Each row below holds a small network's activations on one input, seen along a few directions.
In each table, some parts of the input vary, and every possible input appears once, in random order.
A made-up example of a description, with smaller parts first: one of 6 places along a line, together with either a single point or one of 11 places along a line or (one of 3 separate values, together with one of 8 places around a ring).
Shared parts are said once, and a part with two or three values counts as separate values.

Other details of the inputs vary at random and push rows far along two fixed directions, the same in every table; ignore that.

A family of inputs:
R1: [-13,-20,-8,56,19,-9,11,19,47,38,-67,0,4]
R2: [-2,42,11,-11,-21,-23,-6,-10,-33,-22,8,-2,-16]
R3: [-15,-13,-3,60,15,-12,2,13,43,38,-75,1,-2]
R4: [-29,-3,16,-42,-7,38,6,-6,-46,-26,15,11,38]
R5: [-23,29,3,-10,8,8,7,6,-33,-24,-21,-15,15]
R6: [59,-8,19,-50,-52,-37,-4,-30,3,1,121,37,-36]
R7: [49,14,14,5,-36,-44,-23,-7,17,3,54,-7,-50]
R8: [4,29,3,-45,-19,-19,14,-27,-28,-21,56,29,-10]
R9: [52,-11,-3,61,-14,-36,-44,16,57,22,-5,-41,-54]
R10: [-22,-38,-27,26,43,51,-11,17,19,16,-64,-23,23]
R11: [62,-30,-11,48,0,-27,-21,29,72,27,19,-39,-38]
R12: [-59,27,21,5,0,1,20,-8,-40,-2,-59,32,28]
R13: [-29,-6,12,-21,-1,40,-9,-3,-34,-18,-10,0,31]
R14: [-11,1,6,-4,2,-22,41,-2,5,21,4,38,17]
R15: [37,9,6,-21,-39,-31,-28,-39,1,13,59,33,-57]
R16: [18,-24,-12,44,19,9,-12,35,40,10,-27,-49,-3]
R17: [-9,0,-8,-9,27,16,27,22,-10,-15,-10,-20,33]
R18: [43,-7,-18,29,-9,-33,-18,-9,51,16,14,-12,-50]
R19: [9,40,14,-39,-28,-28,14,-14,-37,-26,50,12,-14]
R20: [3,-24,-20,46,15,17,-40,2,30,24,-55,-20,-18]
R21: [-31,-11,-9,-31,23,43,10,-3,-30,-7,-8,14,34]
R22: [-8,-14,-20,32,39,22,9,41,21,-2,-52,-46,26]
R23: [-36,10,22,-30,-16,30,-13,-14,-55,-28,-3,12,26]
R24: [60,-16,1,4,-13,-34,-2,9,39,12,64,-11,-32]
R25: [-49,35,26,-47,-12,-11,53,-15,-57,-9,14,62,40]
R26: [-37,32,2,-29,5,18,9,-20,-46,-30,-11,11,18]
R27: [-14,-52,-14,26,36,57,-8,35,27,7,-46,-35,42]
R28: [52,-3,-12,-7,-14,-41,1,-19,37,11,63,11,-46]
R29: [-40,38,4,-22,-1,12,0,-23,-50,-31,-19,11,14]
R30: [-20,-27,-15,-21,34,45,16,3,-12,2,-9,6,37]
Description of these inputs: one of 5 places along a line, together with either a single point or one of 5 places around a ring.
Changing only the place on the line of 5 turns R23 into R4. The same change can be made to R20. Which row results?
> R10
Which other rows agree with R14 in the place on the line of 5? List them by row number.
> R6, R17, R24, R28, R30
Which other rows agree with R11 in the place on the line of 5? List them by row number.
> R8, R21, R22, R25, R27
Which other rows does R5 become when the place on the ring of 5 takes its other values? List them by row number.
> R7, R13, R15, R26

A family of inputs:
R31: [-55,-15,3,7,11,21,32,8,-7,-6,-57,22,57]
R32: [10,-32,15,12,2,-1,2,8,23,42,8,20,6]
R33: [-30,-14,3,-7,4,47,1,19,-16,-42,-28,-37,51]
R34: [-64,54,7,-23,29,20,35,18,-72,-35,-55,-7,46]
R35: [53,13,8,3,-37,-30,-24,11,-3,-1,54,-24,-46]
R36: [-1,-15,-29,52,16,46,-71,6,20,-6,-78,-62,-14]
R37: [5,6,7,-30,-30,-9,-34,-58,-19,19,36,58,-42]
R38: [22,-42,-34,69,29,21,-25,33,82,-6,-35,-74,-5]
R39: [11,19,36,-6,-41,-53,6,-18,-10,16,44,57,-19]
R40: [-65,42,21,-12,14,26,33,23,-76,-24,-56,-7,52]
R41: [24,9,-20,53,20,-36,2,8,54,7,-35,-35,-33]
R42: [35,-19,-5,-13,-19,-32,11,-27,52,23,68,38,-31]
R43: [-16,35,16,-47,-36,-41,39,-44,-26,-18,60,66,1]
R44: [-25,15,-1,-57,21,19,35,1,-48,1,12,40,32]
R45: [9,13,-15,18,11,-30,12,12,12,27,-22,12,-14]
R46: [4,15,30,40,-14,-31,-9,13,14,7,-21,-9,-10]
R47: [9,23,6,0,-48,-47,-42,-58,-2,26,14,50,-65]
R48: [16,25,6,-71,-9,-1,8,-9,-54,-22,80,22,-6]
R49: [-5,-68,-15,36,27,33,13,22,65,37,-52,-9,27]
R50: [41,-12,8,-8,-22,-32,5,-3,16,48,52,32,-38]
R51: [-11,-29,-5,0,33,50,1,40,-20,3,-19,-32,32]
R52: [1,1,1,27,-3,-26,10,15,7,37,-18,12,-11]
R53: [26,-51,-47,51,56,12,7,22,84,52,-47,-25,-4]
R54: [-47,17,31,-23,11,53,5,23,-69,-42,-22,-28,71]
R55: [13,7,37,-60,-32,-2,-2,-13,-49,-15,85,26,11]
R56: [-7,14,-15,3,33,33,-5,39,-19,-22,-33,-52,23]
R57: [22,-11,-30,47,23,-34,13,2,59,33,-30,-4,-22]
R58: [47,10,-2,59,-43,-60,-74,-33,63,35,-16,-14,-107]
R59: [-25,-42,-2,-22,18,61,9,15,-9,-24,-13,-15,57]
R60: [12,20,0,-72,-5,-2,19,-29,-46,-35,87,17,2]
R61: [-14,36,-3,-47,12,19,18,-6,-55,-56,21,-20,29]
R62: [9,-17,-11,-7,-4,34,-54,-28,-14,-7,3,-5,-25]
R63: [47,-26,-9,-16,-19,-17,-8,-15,40,-7,82,3,-33]
R64: [-50,7,14,12,0,17,22,9,-10,-30,-57,-8,42]
R65: [-3,13,-3,32,-7,-28,10,-5,35,-13,-12,-11,-14]
Changing only one part turns R57 into R41. The same change can be made to R39. Which row results?
> R46
What is each input in this table made of?
> one of 5 places around a ring, together with either a single point or one of 6 places around a ring
